A small network was shown many inputs. Here are its activations along a few directions, one row for each input.
In each table, some parts of the input vary, and every possible input appears once, in random order.
Descriptions start from the smaller parts, as in this example, which fits no table here: line(4) and (point or ring(9) or (values(3) and ring(5))).
Shared parts are said once, and a part with two or three values counts as separate values.
In the rows, zero is written as 128.

Other details of the inputs shift rows strongly along two fixed directions, in all tables alike. That doesn't count.
To show where, the next rows are all for the same input, with only those details redrawn:
[203  94 107 152 160 133 141  91  61 147 204]
[126 165 157 133 110 147 144 112 179 119 117]
[ 57  26 100  72 123 161  99 148  83 104  63]

Table:
row 1: [117 181 144 137  98 108 141 146 171 139 120]
row 2: [127 175 143 141 129 142 124 109 184 124 105]
row 3: [211 104  96 146 175 122 130  90  67 157 192]
row 4: [114 176 158 134 108  98 149 143 169 127 120]
row 5: [ 44  43  97  75 130 122  90 186  83 115  83]
row 6: [131 201 138 122 100 114 121 169 164 116 125]
row 7: [115 180 154 131 117 100 138 148 174 133 121]
row 8: [133 169 158 127 131 131 135 112 183 122 105]
row 9: [ 44  39 102  78 121 120 101 181  78 109  83]
row 10: [204  95 107 147 180 126 128  97  69 147 204]
row 11: [188 108  95 157 147 103 134 130  59 163 218]
row 12: [111 182 142 151 101 113 133 144 170 134 120]
row 13: [115 185 142 132 112 106 134 147 174 139 121]
row 14: [134 169 148 131 111 139 138 110 181 129 104]
row 15: [129 167 148 134 111 149 134 115 185 124 117]
row 16: [ 42  40  99  89 125 116  97 175  72 108  69]
row 17: [132 165 162 130 122 129 146 108 179 117 104]
row 18: [149 190 143 116 112 146 115 131 173 105 110]
row 19: [ 57  24 104  72 134 152  97 148  87  98  63]
row 20: [203  94 107 152 160 133 141  91  61 147 204]
row 21: [187 106 103 157 146 101 144 126  51 158 220]
row 22: [195 110 103 156 147  91 150 122  46 162 210]
row 23: [108 180 152 150 100 111 143 141 164 128 120]
row 24: [131 167 157 131 110 138 149 107 175 123 104]
row 25: [109 183 142 134 111 115 130 151 179 135 134]
row 26: [127 171 146 129 125 146 127 116 189 125 118]
row 27: [127 170 155 142 135 136 127 110 183 117 105]
row 28: [ 56  26 101  83 139 148  93 142  81  96  50]
row 29: [109 187 140 146 116 111 126 145 174 135 122]
row 30: [ 58  31  88  85 128 158  85 145  84 108  49]
row 31: [109 182 151 145 121 105 130 145 173 128 122]
row 32: [204  96 104 164 165 128 138  85  54 146 192]
- The inputs of row 26 and row 25 match in every part but one. If row 10 is changed in the same way as row 26 into row 25, which row does it become? => row 5
- Describe the family of inputs behind these rows. => values(2) and (point or (values(3) and ring(5)))
- Which other rows does row 19 become when the values(2) part takes its other values? List them by row number. => row 9
- Which other rows does row 12 become when the values(3) part takes its other values? List them by row number. => row 1, row 11

Table:
row 33: [101 139 135  85 109 171 111 133 155 101  80]
row 34: [127  96 105 113 139 102 104 162  72 113 136]
row 35: [ 70 124 156 123  85 158 154 122 160 123 101]
row 36: [123  88  88  98 149 116  96 157  65 129 112]
row 37: [161 126 123 178 138  90 164 117  80 170 197]
row 38: [137 171 179 162 148 106 171  91 183 137 155]
row 39: [ 99 123 154 128 105 144 144 107 163 105  69]
row 40: [ 67 133 143 128  88 112 152 150 159 141  97]
row 41: [180 149  99 165 161 102 113 133  85 155 193]
row 42: [160 180 167 157 108 145 172  84 168 120 143]
row 43: [154 191 137 170 117 160 139  89 181 137 147]
row 44: [124  71 119 105 124 152 139 117  75 120 134]
row 45: [125  68 102  86 122 121 120 151  71 127 126]
row 46: [107  72  99 124 181 128 102 119 102 142 133]
row 47: [160 199 142 145 118 162 132 103 178 134 154]
row 48: [125 104  90 117 152 113  90 159  75 130 129]
row 49: [ 63 147 120 129 115 122 100 167 156 129  89]
row 50: [ 99  68 108 118 130  98 121 162  60 116 134]
row 51: [ 68 136 148 118 106 107 133 161 142 111  84]
row 52: [122  65  96 135 163 139  96 113  99 142 119]
row 53: [178 113 133 153 131 138 165  90  85 147 198]
row 54: [100 138 133  81  97 130 117 159 157 112  84]
row 55: [ 78 125 126 109  98 163 108 158 172 116 107]
row 56: [157 186 160 141  98 109 167 123 169 139 158]
row 57: [163 125 127 174 137  82 152 130  79 145 207]
row 58: [108 129 132 109 121 157 107 118 161 100  54]
row 59: [ 92 134 124 140 115 159 110 113 176 123  73]
row 60: [108 148 128 109 113 173 109 118 166 104  77]
row 61: [167 181 169 133 105 137 159 124 175 115 164]
row 62: [ 72 150 120 119 112 120  91 175 157 113  95]
row 63: [ 57 139 151 143  98 105 145 156 151 130 100]
row 64: [161 194 155 144 168 121 130 100 191 132 145]
row 65: [ 65 109 147 130  89 160 151 114 153 116  83]
row 66: [151 197 133 152 107 124 134 129 183 155 163]
row 67: [ 80 131 148 111  82 122 147 150 162 129 101]
row 68: [ 97 148 122  90 110 125 108 162 155 119  75]
row 69: [101 132 137  84 104 160 109 159 164  96  96]
row 70: [ 95 153 119 102 100 138 104 158 171 129  97]
row 71: [ 77 137 145 119  91 112 148 150 158 133  93]
row 72: [ 76 157 120 129 113 123 109 158 163 138  91]
row 73: [132  68 104  84 135 160 112 126  68 112 119]
row 74: [111  78 106 109 141 104 114 158  58 120 120]
row 75: [ 94 127 150  89  99 162 134 129 150 100  82]
row 76: [133  99 101 106 145 109 112 150  71 129 121]
row 77: [196 129 123 139 198 112 128  94 103 139 182]
row 78: [170 201 146 135 120 160 132 104 176 127 149]
row 79: [ 83 141 141 103 109 113 128 158 144 115  74]
row 80: [164 197 138 159 122 162 133  91 180 130 143]
row 81: [138  95  86  94 132 130  96 152  88 136 134]
row 82: [173 177 175 154 139 120 153  88 181 125 133]
row 83: [136  76  86 129 150 154  95 109  90 129 109]
row 84: [184 188 158 155 127 137 146  85 176 118 124]
row 85: [ 74 141 112 114 105 129 107 161 163 139  86]
row 86: [135 204 136 175 119 104 124 143 174 140 166]
row 87: [102  47 121 104 172 116 130 119  80 121 120]
row 88: [122  72  98  94 131 111 121 151  66 132 117]
row 89: [ 85 151 130 106 113 114  98 175 150  99  87]
row 90: [108 138 149  89  99 154 123 153 169  95 102]
row 91: [189 111 134 142 130 128 160 116  92 133 208]
row 92: [ 96 124 146 102 102 163 134 117 151  95  70]
row 93: [ 90 163 127 117 114 116  95 172 161 107  97]
row 94: [202 130 110 134 146 143 121 124 101 135 204]
row 95: [117  81  91 116 133 167 105 123  87 137 138]
row 96: [ 90  66 110 127 132 100 127 155  59 134 129]
row 97: [151 192 151 154 166 123 130 100 194 140 150]
row 98: [ 90  76 114 145 121  95 134 156  73 136 152]
row 99: [116  63 116 128 123 151 143 104  77 124 127]
row 100: [104 120 150 102 133 138 112 122 167 102  60]
row 101: [ 86 148 138 104 116 113 111 166 145 105  77]
row 102: [ 63 116 142 114  79 124 147 153 157 135  99]
row 103: [174  97 137 183 156 111 160  79  98 159 186]
row 104: [177 193 157 144 119 152 150  88 171 114 136]
row 105: [152 165 178 173 129 116 166  84 182 138 142]
row 106: [ 74 109 155 107  85 148 145 151 161 108 107]
row 107: [135  64  85 112 152 155  91 115  79 119  96]
row 108: [170 129 124 168 141  89 160 118  78 162 193]
row 109: [110 138 139 115 138 145 100 121 179 113  70]
row 110: [117  81  73 103 140 124  92 157  75 146 122]
row 111: [193 151 110 151 162  97 120 132  80 142 185]
row 112: [186 128 119 149 138  93 159 118  81 157 190]
row 113: [113  54 119  95 177 119 121 121  81 117 115]
row 114: [135  56 102 102 169 137  92 119  82 119  99]
row 115: [169 103 133 162 122 128 167 115  96 150 217]
row 116: [177 181 165 160 122 133 158  82 173 119 127]
row 117: [129  78  91  89 137 114 109 154  68 130 115]
row 118: [163 170 178 163 134 117 163  85 180 129 137]
row 119: [209 134 111 144 154 151 131  85  89 130 175]
row 120: [120  90 112 118 134  98 117 160  70 114 139]
row 121: [159 104 139 171 175 101 166  85 101 159 200]
row 122: [156 170 168 179 112 130 171  79 174 133 136]
row 123: [ 97 137 155  98 151 127 123 125 175 104  81]
row 124: [162 215 137 150 130 111 127 133 169 142 143]
row 125: [142  94  93  89 131 127 103 151  84 130 132]
row 126: [168 211 133 141 122 114 129 132 175 145 145]
row 127: [199 121 110 164 178 127 114  88 106 153 176]
row 128: [105  71 105 111 135 105 128 150  60 133 119]
row 129: [185 150  95 159 159 106 118 126  88 163 188]
row 130: [177 102 128 188 139 125 166  73  92 154 180]
row 131: [128  80  93 104 132 157  98 150  95 124 149]
- Describe the family of inputs behind these rows. => line(9) and line(11)
- The inputs of row 92 and row 119 match in every part but the line(9) part. If row 88 is changed in the same way as row 92 into row 119, which row does it become? => row 68
- The inputs of row 123 and row 87 match in every part but the line(9) part. If row 76 is changed in the same way as row 123 into row 87, which row does it become? => row 128
- The inputs of row 110 and row 126 match in every part but the line(9) part. If row 83 is changed in the same way as row 110 into row 126, which row does it become? => row 107
- A walk changes only the line(9) part. It starts at row 35 and steps to row 53. List the rest of the walk in order. => row 44, row 75, row 73, row 33, row 78, row 47, row 95

Table:
row 132: [219 131 119 166 143  92 161 109  68 153 208]
row 133: [145 129 122 145 166 116 126 103 106 130 138]
row 134: [163 198 166 155 144 105 145 113 190 141 141]
row 135: [ 69 141 142  82  72 142 123 160 177  98  54]
row 136: [ 70 140 139  79  93 152  99 151 181  95  28]
row 137: [ 38 124 154  87  97 119 128 170 186 108  49]
row 138: [121 198 161 161 108 119 137 133 202 140 146]
row 139: [122 204 165 157 103 129 153 126 189 120 147]
row 140: [157  96 125 135 153  99 132 132  92 144 165]
row 141: [122  62  77 122 157 117 101 125  50 137 106]
row 142: [ 54 135 142  93  92 151 104 168 194 112  70]
row 143: [ 83 112 165 133  97 170 152  93 193 109  75]
row 144: [124  55  79 102 159 145  87 143  70 139 131]
row 145: [100  72  93 100 135 146  95 155 107 125 116]
row 146: [168 127 128 118 153 137 120 111 111 117 146]
row 147: [129 188 162 120  84 133 133 135 195 111 101]
row 148: [145  69  89 145 147 106 118 129  51 136 147]
row 149: [151 143 135 121 123 118 140 130 144 136 159]
row 150: [111  49  99 123 159 117 112 135  55 116 132]
row 151: [109  25 103 114 149 170 125  80  82 129  94]
row 152: [ 57 103 164 114 100 178 137  98 195 106  38]
row 153: [156 194 157 177 127  89 166 116 172 154 183]
row 154: [ 67 134 160  80  94 149 114 154 182  84  61]
row 155: [114  56 105  81 133 138 116 144  67 106 126]
row 156: [129  60 102 138 156  97 119 137  62 148 163]
row 157: [189 202 153 162 160 102 149  96 175 152 161]
row 158: [143 145 136 120 129 126 124 129 163 125 136]
row 159: [207 198 154 170 132 133 150 105 152 134 210]
row 160: [183 205 161 161 110 100 176 113 150 148 163]
row 161: [ 70 159 147 124  85 115 145 148 161 126  76]
row 162: [ 61 145 132  94  70 155 117 167 177 105  60]
row 163: [ 85 187 164 138 104 103 155 139 194 141 112]
row 164: [ 44 139 144 114  78 119 131 162 170 108  51]
row 165: [136 200 146 115 107 141 123 116 199 115  80]
row 166: [111  97 118 136 118 109 122 142  95 129 117]
row 167: [140 104 102 147 140 114 129 134  89 154 184]
row 168: [152 117  99 147 122 120 137 129  66 155 171]
row 169: [ 32 129 145 106 117 123 105 156 190 115  39]
row 170: [162 119  87 148 149 130 109 111  81 147 147]
row 171: [ 90  47  94 118 152 109 104 148  79 132 118]
row 172: [ 98 159 133 138  87 129 133 146 156 125 112]
row 173: [116 160 142 139 115 131 145 129 134 131 146]
row 174: [179 207 141 187 114 120 144 111 167 140 172]
row 175: [179 202 142 180 129 107 163 110 149 172 213]
row 176: [117  55 105 106 128 115 113 151  61 121 106]
row 177: [168 116  99 125 164 151 110 109  90 129 155]
row 178: [146 139 141 140 144 105 137 128 146 133 143]
row 179: [121  61  78 103 126 150  94 151  69 119 114]
row 180: [104  57 103 114 146 112 132 137  40 132 139]
row 181: [125  48 115 106 152 118 119 141  53 113 131]
row 182: [118 191 159 105 122 148 123 116 203 100  81]
row 183: [213 134 113 156 150 130 147 108  77 143 231]
row 184: [ 98 121 166 133  94 162 176  87 166 131 104]
row 185: [198 200 152 152 145 119 139 101 178 145 175]
row 186: [114  58  90 118 161 141  94 133  55 123 130]
row 187: [ 97 186 151 148 109 128 126 139 211 128 115]
row 188: [185 194 161 186 136  95 175 100 143 140 205]
row 189: [209 199 146 171 140 137 147 101 156 130 204]
row 190: [170 139  96 132 140 146 110 114 108 139 137]
row 191: [156 154 132 125 111 132 127 125 149 116 125]
row 192: [133 165 184 163  92 154 188  74 203 130 133]
row 193: [119 162 132 137 140 142 117 115 153 121 116]
row 194: [182 107 114 134 182 116 128 100  73 132 157]
row 195: [176 153 140 124 131 126 154 112 113 131 178]
row 196: [162 157 131 121 105 125 148 124 123 137 146]
row 197: [ 84 162 135 130 101 142 107 142 174 118  70]
row 198: [186 210 154 156 121 136 164 108 155 141 196]
row 199: [159 102 129 131 148 108 149 125  78 125 167]
row 200: [ 60 137 135  71 117 147  97 146 197 107  36]
row 201: [167 118  97 129 120 135 135 131  71 150 171]
row 202: [151  87  90 118 144 131 126 137  65 159 182]
row 203: [111  53  98 120 143 134 104 143  52 121 145]
row 204: [153  84 146 156 125 153 162  75 117 137 155]
row 205: [135  51  97  92 152 140 104 134  62 105 133]
row 206: [114  78 108 105 138 124 106 141  85 120  81]
row 207: [215 196 151 180 133 100 161 102 147 140 181]
row 208: [109  59  72 114 167 132  88 133  68 146 125]
row 209: [ 93  57  85 113 155 133  87 146  78 139 116]
row 210: [207 130 104 157 150 119 142 116  88 164 232]
row 211: [ 91  73 116  93 134 110 130 154  89 138 109]
row 212: [109  62  74  91 158 150  84 140  84 136 108]
row 213: [ 93 147 161 137 116 116 136 136 159 110 110]
row 214: [166 128 112 138 117 137 121 133 104 135 160]
row 215: [125 153 149 148 145 117 131 116 145 120 122]
row 216: [106  60  90 120 145 118 100 138  60 129  96]
row 217: [208 190 155 158 134 109 150 106 163 148 204]
row 218: [ 50 142 140 115  75 141 109 164 175 108  57]
row 219: [195 210 150 163 139 110 149  94 165 141 141]
row 220: [139 125 112 146 167 104 121 112 118 151 141]
row 221: [ 35 133 144 105  99 152 105 158 183  88  52]
row 222: [ 50 126 160  91 109 136 119 157 182  81  39]
row 223: [103  59 115  92 141 120 132 145  56 120 117]
row 224: [148  70  95  98 145 120 126 135  59 149 166]
row 225: [116  84  89 102 128 155  90 145  90 122  95]
row 226: [ 53 132 161  89 119 139 113 150 180  87  30]
row 227: [147 208 161 142 123 152 130 116 198 115 130]
- The inputs of row 134 and row 178 match in every part but one. If row 216 is changed in the same way as row 134 into row 178, which row does it become? => row 148
- The inputs of row 171 and row 156 match in every part but one. If row 191 is changed in the same way as row 171 into row 156, which row does it become? => row 147
- The inputs of row 173 and row 203 match in every part but one. If row 195 is changed in the same way as row 173 into row 203, which row does it become? => row 154
- Describe the family of inputs behind these rows. => line(6) and (point or (values(3) and ring(5)))
- Which other rows does row 159 become when the values(3) part takes its other values? List them by row number. => row 142, row 214
- Which other rows does row 175 become when the ring(5) part takes its other values? List them by row number. => row 163, row 202, row 211, row 224
- A walk changes only the line(6) part. It starts at row 177 and steps to row 227. List the rest of the walk in order. => row 189, row 159, row 183, row 198

Table:
row 228: [179 154 118 179 151 107 142 109 111 166 208]
row 229: [198 158 132 155 160  93 139 124 109 143 207]
row 230: [107 128 145 135  99 132 148 123 144 125 106]
row 231: [109 145 141 133 124 103 130 138 142 120  98]
row 232: [183 147 135 179 145  92 165 102 100 158 196]
row 233: [107 129 145 116 104 138 140 139 154 121 128]
row 234: [125  43  61  96 157 138  80 145  40 134 116]
row 235: [106 152 123 133 130 119 105 147 153 129 109]
row 236: [123  25  84  99 136 143 113 128  24 119 111]
row 237: [121 113 154 123 157 163 128  79 172 110  93]
row 238: [ 94 137 146 119 119 115 138 149 152 126 130]
row 239: [126 149 137 100 123 129 120 145 151 115 111]
row 240: [104 135 127 135 105 147 125 130 156 133 118]
row 241: [125 147 136 118 118 122 129 127 142 119  90]
row 242: [119 146 122 124 109 158 116 127 150 120 108]
row 243: [123 141 142 105 108 149 130 135 148 108 118]
- Describe the family of inputs behind these rows. => point or (values(3) and ring(5))
- A walk changes only the ring(5) part. It starts at row 235 and steps to row 228. List the rest of the walk in order. => row 240, row 242, row 234
